Each row below holds a small network's activations on one record, seen along a few directions.
After each row come some of the record's fields: G, T, C, W, F, H.
A field that a record lacks is written missing.
Other fields move the rows too, some of them a lot.
In the rows, 500 means zero.
Random noise pushes rows far along 5 fixed directions. That doesn't count. These rows show it; they differ only by the noise:
[595 668 569 547 405 523 403 550 177 352 421 518 629 408 632 510 634 498]
[369 538 611 565 388 371 663 348 442 503 474 524 235 539 387 593 351 414]
[457 524 726 491 464 472 388 546 434 547 443 444 332 464 557 605 450 574]
[407 779 503 460 308 396 533 514 474 434 396 663 256 361 405 527 748 409]
[574 412 557 444 420 418 504 620 459 599 432 636 446 426 388 573 594 602]
[595 472 597 570 420 456 597 422 260 448 466 493 574 467 534 513 335 428]
[521 483 486 544 426 443 459 615 268 486 447 657 520 557 386 640 763 695]

[601 444 501 433 521 457 574 542 421 478 505 514 552 413 479 482 416 477] | (G g2; T t4; C c1; W w1; F f1; H h2)
[546 444 628 575 541 482 381 509 212 360 539 328 682 674 542 551 345 579] | (G g1; T t2; C missing; W w2; F f1; H h1)
[365 749 595 542 406 555 253 635 504 472 367 566 324 415 615 622 855 618] | (G g1; T t4; C c1; W w2; F f2; H h1)
[642 218 477 502 521 442 730 446 683 704 524 588 541 412 427 394 228 434] | (G g1; T t3; C missing; W w2; F f2; H h2)
[446 475 597 444 586 557 269 642 439 447 504 357 545 585 621 523 547 689] | (G g1; T t4; C c4; W w2; F f1; H missing)
[592 492 547 549 563 528 610 490 489 513 463 513 528 331 654 431 367 350] | (G g1; T t4; C c2; W w2; F f2; H missing)
[472 593 517 392 549 476 422 559 447 410 484 432 409 423 488 462 576 472] | (G g2; T t4; C c1; W w2; F f1; H h1)
[509 388 318 502 478 508 516 547 550 501 503 582 710 665 314 548 577 639] | (G g2; T t1; C missing; W w2; F f2; H missing)
[414 660 442 664 495 504 393 483 176 322 508 532 563 625 552 634 787 587] | (G g1; T t2; C missing; W w2; F f1; H h2)
[405 670 504 475 486 463 506 416 442 341 518 383 438 510 547 407 339 354] | (G g1; T t3; C missing; W w2; F f1; H missing)
[481 232 532 491 685 460 584 543 522 664 532 499 389 599 433 597 425 603] | (G g1; T t4; C c4; W w2; F f1; H h2)
[567 737 448 505 343 551 500 498 512 406 439 514 573 359 571 437 617 374] | (G g2; T t4; C c3; W w1; F f1; H h1)
[492 553 547 391 596 591 271 586 447 408 526 299 665 503 623 447 425 552] | (G g2; T t1; C missing; W w2; F f1; H missing)
[675 266 460 405 466 359 609 581 437 530 540 670 660 505 286 499 487 555] | (G g1; T t2; C missing; W w1; F f1; H h2)
[528 651 646 374 442 489 420 549 494 506 442 465 452 366 537 444 486 432] | (G g1; T t1; C missing; W w1; F f1; H missing)
[542 638 403 543 668 631 496 438 455 392 526 416 584 445 699 392 474 358] | (G g2; T t5; C missing; W w2; F f2; H h2)
[561 541 451 588 400 561 526 464 367 417 487 488 649 575 538 476 533 496] | (G g1; T t4; C c3; W w1; F f1; H h1)
[340 646 566 580 391 476 550 341 509 420 466 462 283 509 453 563 426 420] | (G g2; T t4; C c1; W w1; F f2; H h1)
[314 563 367 495 491 508 482 519 715 556 516 576 267 521 352 538 681 591] | (G g2; T t3; C missing; W w2; F f2; H h1)
[618 558 479 541 415 481 437 554 365 466 465 583 628 503 518 537 690 550] | (G g1; T t2; C missing; W w1; F f1; H h2)
[402 751 488 429 471 488 497 483 576 435 515 507 312 424 545 427 567 387] | (G g1; T t3; C missing; W w1; F f1; H h2)
[506 345 273 561 422 560 667 423 720 582 488 609 594 541 417 481 475 474] | (G g2; T t4; C c2; W w2; F f2; H missing)
[448 415 493 529 536 500 508 487 515 515 569 459 503 580 473 505 411 523] | (G g1; T t2; C missing; W w2; F f1; H h1)
[344 627 403 642 446 427 800 302 619 521 462 632 195 496 415 486 521 289] | (G g1; T t4; C c3; W w2; F f2; H missing)
[425 391 466 652 697 669 344 605 437 556 528 494 576 671 637 658 699 800] | (G g2; T t4; C c2; W w2; F f2; H h2)
[554 395 499 475 436 468 497 618 599 615 443 616 582 486 347 505 612 634] | (G g1; T t1; C missing; W w2; F f2; H h1)
[538 459 376 522 407 414 638 494 361 418 546 613 599 605 300 488 512 530] | (G g1; T t3; C missing; W w1; F f1; H h1)
[591 640 490 492 393 512 548 498 399 402 457 556 606 350 614 400 609 398] | (G g1; T t4; C c4; W w1; F f1; H h2)
[535 696 338 517 177 493 673 416 668 455 434 698 599 418 373 383 608 274] | (G g1; T t1; C missing; W w1; F f2; H h1)
[481 798 336 750 517 597 623 241 239 224 519 454 638 519 716 380 524 209] | (G g1; T t2; C missing; W w2; F f2; H h2)
[665 465 501 484 509 547 572 432 483 532 476 476 601 399 667 400 284 329] | (G g1; T t5; C missing; W w1; F f1; H h2)
[513 609 385 442 423 505 454 523 396 357 487 537 701 533 451 420 640 463] | (G g1; T t1; C missing; W w2; F f1; H missing)
[545 538 414 671 553 749 246 542 277 350 540 428 832 644 725 553 747 676] | (G g2; T t2; C missing; W w1; F f2; H h1)
[695 312 633 475 575 530 413 572 530 559 507 451 674 428 626 492 406 577] | (G g2; T t2; C missing; W w1; F f2; H h2)
[488 527 647 389 513 493 398 561 661 624 492 437 339 370 565 505 425 540] | (G g1; T t3; C missing; W w1; F f1; H h2)
[655 215 737 536 512 601 341 571 373 566 510 344 737 602 662 576 275 689] | (G g1; T t4; C c2; W w1; F f1; H h1)
[559 303 302 586 451 372 758 536 462 619 480 767 515 603 218 568 706 604] | (G g1; T t4; C c3; W w2; F f1; H missing)
[333 465 745 603 481 418 558 345 407 535 499 388 220 613 484 660 222 508] | (G g1; T t4; C c1; W w1; F f1; H h1)
[451 557 368 495 446 454 671 422 531 475 511 638 513 467 383 402 584 415] | (G g1; T t1; C missing; W w2; F f2; H h2)
[430 679 504 569 447 532 432 495 533 424 508 446 495 527 611 508 620 471] | (G g1; T t2; C missing; W w2; F f1; H missing)

Here are new rows. What are their fields?
[546 239 443 656 584 519 560 527 475 604 546 606 623 715 435 641 527 699] | (G g1; T t2; C missing; W w1; F f2; H h2)
[358 302 344 543 611 413 491 565 333 465 552 543 493 812 218 691 689 819] | (G g2; T t4; C c1; W w2; F f1; H missing)
[567 596 439 430 325 484 499 524 576 482 465 548 623 457 387 442 546 463] | (G g2; T t1; C missing; W w1; F f1; H h1)
[437 457 473 472 524 513 459 542 581 559 443 521 397 509 499 546 595 535] | (G g1; T t4; C c4; W w2; F f1; H missing)
[424 699 559 510 349 438 503 483 450 436 435 583 364 445 521 541 703 495] | (G g1; T t4; C c4; W w1; F f1; H h2)
[621 500 584 528 391 469 548 446 405 495 487 492 587 436 584 453 353 436] | (G g1; T t3; C missing; W w1; F f1; H h2)
[387 509 370 503 426 353 596 484 540 451 507 599 415 640 260 548 561 497] | (G g1; T t2; C missing; W w2; F f1; H missing)
[385 325 849 603 597 583 311 493 474 623 507 267 321 631 678 690 179 705] | (G g1; T t4; C c1; W w1; F f2; H h1)
[654 249 403 397 587 500 591 610 574 593 537 511 652 537 374 418 396 543] | (G g1; T t4; C c3; W w2; F f1; H h1)
[310 609 699 583 560 617 224 486 276 310 572 172 606 837 606 623 405 731] | (G g2; T t1; C missing; W w1; F f1; H h1)
[680 537 468 387 519 549 388 703 615 614 445 561 588 255 633 397 652 459] | (G g1; T t2; C missing; W w2; F f1; H h2)
[396 557 301 564 482 457 707 314 561 433 549 559 549 618 371 472 424 368] | (G g2; T t1; C missing; W w2; F f2; H h2)
[308 726 549 561 628 532 397 475 419 412 433 479 267 448 671 537 637 487] | (G g1; T t4; C c1; W w2; F f2; H h2)
[688 556 557 412 449 461 550 461 515 495 448 530 545 217 565 350 392 335] | (G g2; T t3; C missing; W w1; F f2; H h2)
[592 512 828 424 541 503 309 575 378 536 434 354 429 339 728 517 386 518] | (G g1; T t4; C c1; W w1; F f1; H h2)
[774 497 616 534 426 621 589 423 438 479 454 385 774 254 818 321 126 226] | (G g1; T t4; C c2; W w1; F f1; H h1)
[522 351 373 395 576 360 727 502 502 500 547 581 424 490 205 443 474 432] | (G g2; T t4; C c1; W w2; F f1; H h1)
[396 681 510 543 413 502 579 325 623 449 529 438 403 479 557 503 391 326] | (G g2; T t2; C missing; W w1; F f1; H h2)
[397 576 484 646 508 540 428 553 558 563 484 587 389 533 575 598 714 592] | (G g1; T t2; C missing; W w2; F f2; H missing)
[386 306 520 518 497 397 627 462 531 618 523 568 273 623 263 659 421 615] | (G g2; T t4; C c1; W w1; F f1; H h1)
